These are the activations of a small neural network, seen along a few directions. Each row is one input.
In each table, some parts of the input vary, and every possible input appears once, in random order.
Descriptions start from the smaller parts, as in this example, which fits no table here: values(2) and (point or ring(9) or (ring(5) and line(6))).
Shared parts are said once, and a part with two or three values counts as separate values.

Other details of the inputs vary at random and push rows far along two fixed directions, the same in every table; ignore that.

Rows:
r1: [-12 -22 -10  -6  23   4  -5 -12  62  14 -18   1  18  -2  21  27 -28]
r2: [-20 -30  -3 -15  14  -5 -19   6  72 -10  -2 -21  16 -24   4  23  -4]
r3: [  0   4  -9  18 -10   3   9  12 -38  -1  -9   2   5   7  -2 -14  19]
r4: [ 30 -26  46 -25 -21   0  -1 -10 -28  -9   0  23 -42  -3 -20  20  -5]
r5: [-14   4 -14   2  12   7  -3 -15  49   8  12  -3  20  -5   9   2 -16]
r6: [  5 -15  23 -36  19   1  -2  -8  31  -6 -26  13 -16  -2   5  29 -26]
r7: [-13  20 -37  43   9   0   6   5  -5  26   5 -18  29  10  11 -23  15]
r8: [ 10  -3   7  -7   7  -5  -7  -1  -7   1 -17   7  -3   5   5  15  -8]
r9: [  8  41  -2  10  -7  -6   0   2 -40   3  19  -4   3  11 -11 -30  15]
r10: [ 12   5   8 -11  -4  -3   7  -3  -6   0  11   1  -2   0 -11 -16   2]
r11: [  8 -18  20 -30  18   1  -5  -8  30  -9 -25  15 -16  -4   7  33 -24]
r12: [ 12 -26  63 -40 -11  10   2 -23  11  -3  -5  32 -65  -2 -17  37 -28]
r13: [ 10  22 -12  21 -14  -8  13  19 -46   3  -3   5  10  21  -4 -33  23]
r14: [-22  -8 -21  -1   5  18  -4  -8  31 -14   3  -5  34 -18   7   4  -4]
r15: [ 22 -10  48 -24 -16   2 -12 -13 -32 -13  -2  24 -45  -2 -16  29 -10]
r16: [ 23  12  34   7 -19  -9  16   5 -55  20  -5  18 -50  28 -17 -11   9]
r17: [ 10 -23  50 -38  -9   8  -7 -15 -14 -24  -4  19 -64 -15  -9  43 -19]
r18: [  4  -7  47  10 -31 -11 -11  12 -32   5   8   4 -61   8 -25  14  19]
r19: [-10 -20 -15 -10  16  13  -5 -14  47  -7   5 -10  27 -25   7  12 -10]
r20: [-23 -19 -23 -12  17   6   5   4  42 -11 -18  -6  21 -11  22  13 -16]
r21: [-10  29 -33  35  -2  -1  -3  -3  -1  21  26 -14  36   9   5 -26   9]
r22: [-13   9 -23   0   2   7   0  -1  26 -11   9  -2  38  -5   6 -13  -2]
r23: [ -6  26   2  25 -14 -17 -19  22 -32  -1  15 -21  -6   5 -14 -13  33]
r24: [  3 -40  51 -44 -19  15   1 -11  -5 -31 -10  28 -60 -16 -10  43 -21]
r25: [-19 -40  30 -29  -7   3 -18   6  46 -25 -15   3 -19 -19  -7  42  -8]
r26: [-16  12 -20  -7   4   7   3  -2  28  -8   7  -4  37  -4   3 -17  -4]
r27: [  6  14 -39  26   8 -13   5  13  -9  17   2 -17  45  11  10 -31  16]
r28: [ 22  -8  30  -8 -25  -3   8   1 -55  -9  13   8 -51  -2 -18  -2  11]
r29: [ -2 -10   6 -15  13  -1  -2   0   4  -8 -16   0 -20  -6  11  23 -13]
r30: [ 14  -1  -7  17  -2  -4   9   9 -33   9  -4  -5   1   4  -3 -15  19]
r31: [-20  30 -38  35   0   0   3   0  -3  15  30 -24  22   2   9 -28  10]
r32: [-19 -27  -7 -28  11  15 -11 -15  64 -18  -8   6  32 -20  12  28 -28]
r33: [ -4 -33  -3 -39  33   2   4  -9  81  -2 -26   0  18 -13  16  23 -33]
r34: [ -9  -2 -17   5  20   0   3  -5  47  16  -9  -2  19   5  17   4 -16]
r35: [  2  14 -28   9   7  -3   2   0  16   2  19 -13  37  -4   3 -26   6]
r36: [ 12  13 -18  23  -6 -14  15  19 -49  10   5 -13  -4  11   0 -31  24]
r37: [ 25  19  21  22 -19  -7   4  11 -91   5  -4   8 -38  17 -16 -12  28]
r38: [-16  23 -41  38   9  -7  10  10  -4  23   9 -22  20  11  17 -26  10]
r39: [ 27  22  34  -1 -23  -5  -2  -1 -64  -7  13  17 -40  11 -22  -7  13]
r40: [ -9  27 -36  17   5  -6  12  17  -5   7  -4 -10  43  15   7 -39  13]
r41: [-15  12 -23   7  15  11 -13 -10  18  -5  11 -15  31 -15   8   1  -1]
r42: [-20   6 -22  19   8  13  -4 -14  28  11  16 -12  23  -9   7  -1  -3]
r43: [  9  17 -14  25 -17  -8   8  19 -53   6  -4   3  15  21  -3 -28  22]
r44: [ 21   6  -4   9  -2 -12  12  11 -24   9  -4   1   1  13  -3 -22  13]
Description of these inputs: values(4) and (point or (values(2) and line(5))).
The inputs of r29 and r38 match in every part but the values(4) part. If r15 is changed in the same way as r29 into r38, which row does it become?
Answer: r21
The inputs of r19 and r41 match in every part but the values(4) part. If r33 is changed in the same way as r19 into r41, which row does it become?
Answer: r6
Which other rows agree with r20 in the values(4) part? List them by row number.
Answer: r3, r13, r14, r22, r24, r25, r26, r32, r40, r43
Which other rows does r44 become when the values(4) part takes its other values? List them by row number.
Answer: r11, r13, r34

Rows:
r45: [-27  38 -91  60  13 -13  -9  28   1   1  42 -66  92 -19  11 -63  52]
r46: [-22 -29   5 -21  13  22 -10 -31  70  -8  17  -5 -15 -32  11  40 -34]
r47: [  8  23 -34  16  21 -17  21   3  14  33   3 -10  32  20  13 -38  -3]
r48: [ 14  -2 -46  28  17   4  32  -2  -3  29  -4  -8  32   8  19 -33   4]
r49: [ -2  33 -35 -16  -5  28   7 -19 -30 -36  21  11  63 -13   2 -34  -5]
r50: [  5 -12  16 -79   6  21  -8 -23  65 -50  -1  26  41 -24  -9   9 -35]
r51: [-13  24 -14  21  -7  -8  -4  -2  11  13  45 -23  10  -5  -9 -27  12]
r52: [ -5   3 -24  16  -4 -11  -9  15  20   1  31 -38  33 -15 -12 -31  32]
r53: [  1 -10 -25 -10  33   4  12  -8  12   7 -25  -4  12  -3  29  11 -23]
r54: [ 39 -44  37 -26  -1  -6  29  -7   0  15 -23  27 -39   7 -10   9 -14]
r55: [-19  -6  20 -17  13  16 -31 -27  22 -15   9  -5 -25 -28   4  53 -24]
r56: [  40   45   -8   47  -20  -13   35   10 -116   35   12    8  -32   42
   -7  -57   29]
r57: [-20  25 -36  19   9 -11 -19  14   5 -13  28 -40  29 -19   5 -16  22]
r58: [  7  36 -83  45  25 -26  19  33   5  33   5 -45  92  19  15 -81  38]
r59: [  3  18 -11  -4  36 -10   0 -15  50  29 -10   1  23  14  16   1 -28]
r60: [-19  17   4 -11  18  -7 -38  -7  62  -4  21 -25  14 -15  -3  17  -6]
r61: [ 30  -7  57  -1 -31 -14  13  30 -98  -7 -46  38 -74  33 -20  11  22]
r62: [  0  10 -14 -35  -2  38  11 -38  21 -32  20  28  46 -16   2 -13 -30]
r63: [  49   20   -7   35  -17  -28   26   36 -121   11   -8   -3  -15   26
  -15  -54   53]
r64: [-31 -20 -15  10  -4  19  -9 -14  51  -1  18  -7  12 -18  11  19 -12]
r65: [-35 -44   1 -18   4  22 -20 -15  55 -22  -4  -5   0 -34  14  53 -24]
r66: [ 15  -9  35 -66 -14  24   9 -35  25 -37  12  46  11 -14 -20   3 -36]
r67: [  4  13 -14   2  34   7   4 -23  29  24 -13   6   7  10  25  13 -31]
r68: [  4  -3  65  20 -61  13   3   0 -86  -3  12  32 -92  16 -35  14  21]
r69: [ 24 -16  45 -76 -15  21  -4 -19 -16 -66  -8  45 -10 -23 -19  22 -23]
r70: [-20 -14   2  -6  -9  -6 -22  11  49 -10  11 -17  13 -11  -7   9   6]
r71: [-20  12 -36  30  10   5  13  15 -18  14 -32  -1  29  20  23 -10   4]
r72: [-19 -34  53 -22 -21   6 -23   9   4 -35 -18  15 -52 -16 -15  54   0]
r73: [-26 -26  -3 -22  17  18 -17 -21  46 -19   9 -15  -7 -38  14  43 -25]
r74: [  0  10 -34  25   7 -14  19  12  16  31  -7  -2  41  26  13 -33   2]
r75: [ -6  10  -6  20  -2  -8  20  14   3  27 -22  13  12  33   3 -19   2]
r76: [-50 -35   6 -13   4  27 -20 -11  57 -22 -14  -1  -3 -28  13  56 -22]
r77: [-24 -44  16 -28   2   5 -27   1  56 -34  -9  -4  -7 -32   4  52 -13]
r78: [  31   18   79    8  -46    5  -10  -19 -103    3   31   28 -112   11
  -39   19   12]
r79: [-17  17 -37  38   6   8  21   7   0  28 -20   5  28  28  21 -21   1]
r80: [ 42  49  -4  30 -15 -36  19  34 -94  27   4  -8 -12  44 -16 -65  43]
r81: [ -9 -35  22 -35  17  -2   0  11  68  -1 -55  18  -2  11   9  35 -25]
r82: [ 46 -25  58 -37  -4 -16  11   9 -60 -13 -37  30 -79   9 -10  28  -6]
r83: [  1 -18   8 -33  43  10  -8 -26  38   2 -38  12 -10  -8  28  54 -47]
r84: [ 55 -16  71 -14 -41 -24  15  26 -90   6 -31  38 -81  40 -32  -1  20]
r85: [ -7 -51  23 -29   2   9  -4 -21  73  -6  15  -2 -12 -34 -10  30 -19]
r86: [ -19   44 -101   71   19   -4   23   15    4   42    8  -29   95   28
   37  -67   18]
r87: [-22 -42  25 -23  -8   8 -13 -14  75  -7   9   6 -11 -20  -5  38 -24]
r88: [ 19  52   9  37 -39 -27  -6  28 -91   8  47 -25 -26  19 -36 -57  58]
r89: [ 13  -9  -6   2   3 -15   7  24 -23  -2 -33   6   3  14  10   0   8]
r90: [  1  15 -20  -9  46 -13 -13   1  30   2 -27  -9  26   1  25  15 -17]
r91: [-19  -1 -45  29   2   9  -3   0  -6  -2  28 -36  35 -27   7 -17  22]
r92: [ 18   3  79 -17 -27  -4 -18 -20 -28   1  25  22 -84   1 -36  31  -6]
r93: [-40  -3  -2   2  -5   0 -24  15  60  -9   2 -17  21  -6  -4   9   8]
r94: [ 31 -49  22 -25   7   7  23  -8 -28  -1 -37  20 -38  -6   5  26 -14]
r95: [  7  -1  78  11 -64  -3   1   9 -74   1  14  32 -89  21 -48   6  25]
r96: [-16 -29 -20   5   6  20   1 -21  50   0  24 -16  13 -32   7  10  -7]
r97: [ -5 -50   0 -29  22  13   7  -9  39  -5 -48  17  -1  -7  28  48 -38]
r98: [ -2  80 -74  49  36 -31  -6  23   5  39  10 -43  87  33  19 -68  26]
r99: [  12   68    7   47  -27  -23  -24   21 -108   -2   40  -21  -25   12
  -26  -33   54]
Describe the family of inputs behind these rows.
Answer: ring(5) and (point or (values(2) and line(5)))
The inputs of r65 and r70 match in every part but the ring(5) part. If r71 is changed in the same way as r65 into r70, which row does it become?
Answer: r81
Which other rows does r88 become when the values(2) part takes its other values? List them by row number.
Answer: r80
Which other rows does r69 become when the ring(5) part takes its other values? List them by row number.
Answer: r49, r50, r62, r66
Which other rows does r68 become when the ring(5) part takes its other values? List them by row number.
Answer: r72, r76, r93, r95

Rows:
r100: [-34 -13 -34   4  22   4 -17   8  54 -11 -12 -22  47 -17  21  16  -5]
r101: [-27 -23 -25 -15  33   4 -16   0  78 -10 -13 -25  36 -27  18  23 -13]
r102: [-30 -10 -44  11  17   3  -2  -1  65  10  11 -29  47 -14  19  -6  -5]
r103: [ 15  28 -31  44  -5 -18  27  20 -51  35  -3  -4  19  36   5 -54  25]
r104: [ 14  15   7  15 -14 -19  -8  18 -43   2   9 -11 -12   8 -15 -16  29]
r105: [ 11  24   6  23 -11  -7  -3  -1 -43  14  21  -5 -20   9 -10 -13  15]
r106: [ -9 -13 -13 -27  13  14  -1 -16  41 -20   8  -1  26 -24   8   8 -21]
r107: [  9 -21  64 -33  -8   6 -10 -19   4  -5  -9  26 -67  -1 -14  47 -24]
r108: [ 34  -2  17 -23  -4   2  24  -3 -38  -5 -19  32 -14  14  -4 -10  -9]
r109: [ 16   4   2   5  12  -3  11  -6 -25  22 -24  11 -11  20  11   2 -11]
r110: [-17  -4 -25  12  13   1  -4   0  54   9   9 -20  34 -11   5  -6   3]
r111: [  5  41 -18  45 -13  -5   4   8 -70  18  27 -18  -5  13  -7 -37  32]
r112: [ -8  12  -2  23 -10   7  -2   1 -35   1   7  -1 -16   3   1   4   9]
r113: [  8 -20  52 -33  -6  -6 -15   1   6 -14 -18  17 -46  -3 -16  37 -10]
r114: [  9 -23  38 -32 -20  20   3 -11 -21 -33  -6  31 -35 -13 -13  24  -9]
r115: [-20 -13 -54  -9  53  -7   3   8  91   7 -36 -19  69  -4  41   4 -23]
r116: [ 23 -26  47 -48 -14   8  -1 -20   2 -25   4  29 -38 -13 -16  25 -22]
r117: [ 17 -21  60 -54 -15  11  -4 -20   5 -28  -5  37 -44  -9 -20  33 -26]
r118: [-14  22 -33  49 -21  -2   8  19 -35  12  20 -14  17  12   0 -35  31]
r119: [ -3  41 -15  44 -21 -13   3  16 -38  23  27 -14  13  24 -14 -49  34]
The inputs of r102 and r101 match in every part but one. If r119 is changed in the same way as r102 into r101, which row does it become?
Answer: r113
Describe the family of inputs behind these rows.
Answer: values(4) and (point or line(4))
Start at r117 and move only the line(4) part, one step at a time. The first step leads to r116. Which rows follow, in order?
Answer: r106, r114
Which other rows does r104 become when the values(4) part takes its other values? List them by row number.
Answer: r105, r110, r116
Which other rows does r115 become when the values(4) part takes its other values? List them by row number.
Answer: r103, r108, r109
